A small network was trained on made-up records. Each row is its average activation on records with the value named, seen along a few directions.
Related values have similar rows: they may be neighbours, one step apart, or belong to one group.
In the rows, zero is written as 500.
Strong random noise was added to every row along 3 fixed directions; ignore it. To show where, here is one row again and again, with new noise each time:
587	454	451	446	443	401	689	431	393	364	509	473	612	587	354	359	416
572	509	527	494	470	374	587	450	435	384	475	484	529	466	379	472	515
437	635	580	259	509	326	265	301	564	329	490	542	473	342	239	595	690
488	518	499	606	539	541	486	524	403	606	452	616	428	597	585	565	548
632	434	524	911	516	545	749	704	306	665	401	548	412	590	747	539	455


BUBI, 9 values:
tis: 459	510	458	330	490	588	392	509	610	438	539	357	502	468	467	488	467
viv: 417	581	549	479	551	539	340	430	475	575	459	630	398	539	519	624	638
vin: 486	539	533	428	467	529	422	540	514	575	478	496	468	448	474	525	628
zet: 476	521	538	559	452	377	487	419	521	478	505	482	443	349	494	582	528
bak: 673	544	683	392	430	349	430	567	619	351	450	301	423	196	412	541	584
bag: 563	526	547	423	420	312	468	461	627	287	489	373	509	133	342	534	546
zini: 311	500	586	552	610	540	273	404	595	582	511	621	439	426	584	645	576
sekol: 430	554	478	540	611	634	352	633	625	610	585	496	475	581	649	522	455
tolo: 644	453	559	513	429	275	804	511	639	182	538	235	736	191	265	353	409
The values of BUBI form a 3 by 3 grid.
Which values are neighbours of tis? Give them in the order they are listed.
> bak, bag, sekol
Which values are neighbours of viv? Give them in the order they are listed.
> vin, zet
Each value of BUBI is a pair of two hidden parts, and every pair occurs once (3 first parts, 3 second parts).
sekol and bak share the first part; sekol and tolo share the second. Which value has the first part of tolo and the second part of bak?
> vin

FUT, 18 values:
nago: 389	429	500	545	585	418	535	367	393	543	488	650	557	420	532	582	607
vog: 352	490	410	447	629	555	326	385	459	593	524	796	571	831	482	510	550
zode: 479	564	501	529	583	355	566	498	698	285	541	345	623	226	344	467	380
nikal: 558	492	488	271	567	424	509	250	423	243	577	462	705	675	227	236	425
dobul: 541	628	514	505	469	441	410	503	463	544	421	558	297	429	550	714	571
dimip: 552	531	603	384	521	414	588	401	371	253	500	383	556	600	319	388	422
zeka: 523	481	590	536	413	460	389	548	548	391	515	381	472	191	549	573	463
vitu: 497	466	502	311	437	462	523	564	555	496	521	451	518	586	577	340	478
kis: 568	481	553	876	534	407	776	651	596	460	660	238	645	489	582	509	349
dalut: 675	458	519	727	463	615	671	700	476	711	357	420	574	552	658	456	480
bul: 483	638	616	430	490	441	267	516	636	489	377	434	413	160	292	682	839
fakil: 605	482	513	505	461	440	599	426	404	408	417	391	388	552	477	504	430
biba: 700	437	606	298	430	427	682	547	606	342	484	354	596	402	366	376	507
sazu: 589	427	665	638	449	411	449	718	518	534	498	390	342	262	614	568	481
zefo: 448	600	341	290	397	535	506	494	427	423	537	517	565	573	350	395	559
ped: 751	505	415	594	394	438	773	611	377	462	534	451	444	461	458	447	435
rerav: 257	470	528	443	419	435	401	178	521	598	542	700	478	459	415	530	571
zugur: 410	439	398	500	527	628	382	494	672	434	504	550	486	392	549	556	457
The values of FUT form a line.
A walk along FUT starts at kis and steps to its neighbour zode. Put nago, zeka, dalut, sazu, zefo, ped in the order it reaches them.
> zeka, sazu, dalut, zefo, ped, nago
Which values are neighbours of nikal? Give them in the order they are listed.
> vog, dimip
Fewest steps between zugur and rerav?
> 15
